Each row below is a small network's average activation on inputs in which a field has the value named, seen along a few directions.
Related values have similar rows: they may be neighbours, one step apart, or belong to one group.
In the rows, 500 means zero.
Random noise pushes rows far along 3 fixed directions. That doesn't count. These rows show it; they differ only by the noise:
[422 522 463 477 524 413 549 535 550 528 574 497 524 439 489 445]
[448 504 471 524 524 482 500 534 550 447 504 493 495 491 544 399]
[259 719 484 395 410 689 621 266 810 366 591 712 484 648 482 565]
[458 354 488 337 472 261 553 530 682 443 450 524 336 293 727 351]
[493 431 470 527 543 399 480 596 508 467 477 446 475 424 584 354]


Field B:
b3: [495 418 499 490 560 429 530 614 465 390 450 431 426 560 488 467]
b6: [462 614 498 598 539 667 439 522 533 341 491 535 520 642 497 397]
b7: [601 607 476 622 584 696 429 560 359 691 448 356 674 589 264 616]
b8: [460 491 554 341 358 543 546 390 703 352 510 610 380 674 633 424]
b4: [668 487 560 583 533 525 394 515 428 490 356 380 619 555 447 616]
b1: [555 410 457 522 453 544 474 431 344 526 490 560 467 403 509 514]
b5: [483 506 565 623 425 714 417 306 532 420 514 618 408 586 503 618]
b2: [512 617 520 832 429 912 369 409 304 387 418 644 568 865 411 591]
b9: [658 486 537 376 578 395 507 561 378 651 458 340 552 356 565 565]
B is arranged as 3 separate groups.
- List the group mates of b5, in the order listed. => b1, b2
- List the group mates of b8, in the order listed. => b3, b6

Field L:
l8: [489 491 516 345 572 516 504 461 790 254 318 452 348 447 620 451]
l6: [470 436 464 671 538 453 502 676 192 602 695 444 539 609 391 378]
l7: [645 298 627 372 411 234 463 438 558 646 481 473 357 216 679 586]
l5: [240 634 495 356 359 647 592 194 829 238 559 856 303 514 759 448]
l4: [451 566 562  87 420 241 709 399 852 397 475 550 431 425 645 545]
l9: [519 562 464 384 390 657 570 245 520 533 474 626 516 477 472 686]
l2: [698 326 482 681 579 376 430 726 123 743 400 331 567 407 369 599]
l1: [601 405 494 484 571 494 352 726 561 455 239 295 420 472 716 240]
l3: [512 338 469 833 529 606 319 617 414 299 452 540 509 646 524 270]
L is arranged as 3 separate groups.
- List the group mates of l9, in the order listed. => l7, l2
- List the group mates of l1, in the order listed. => l8, l4
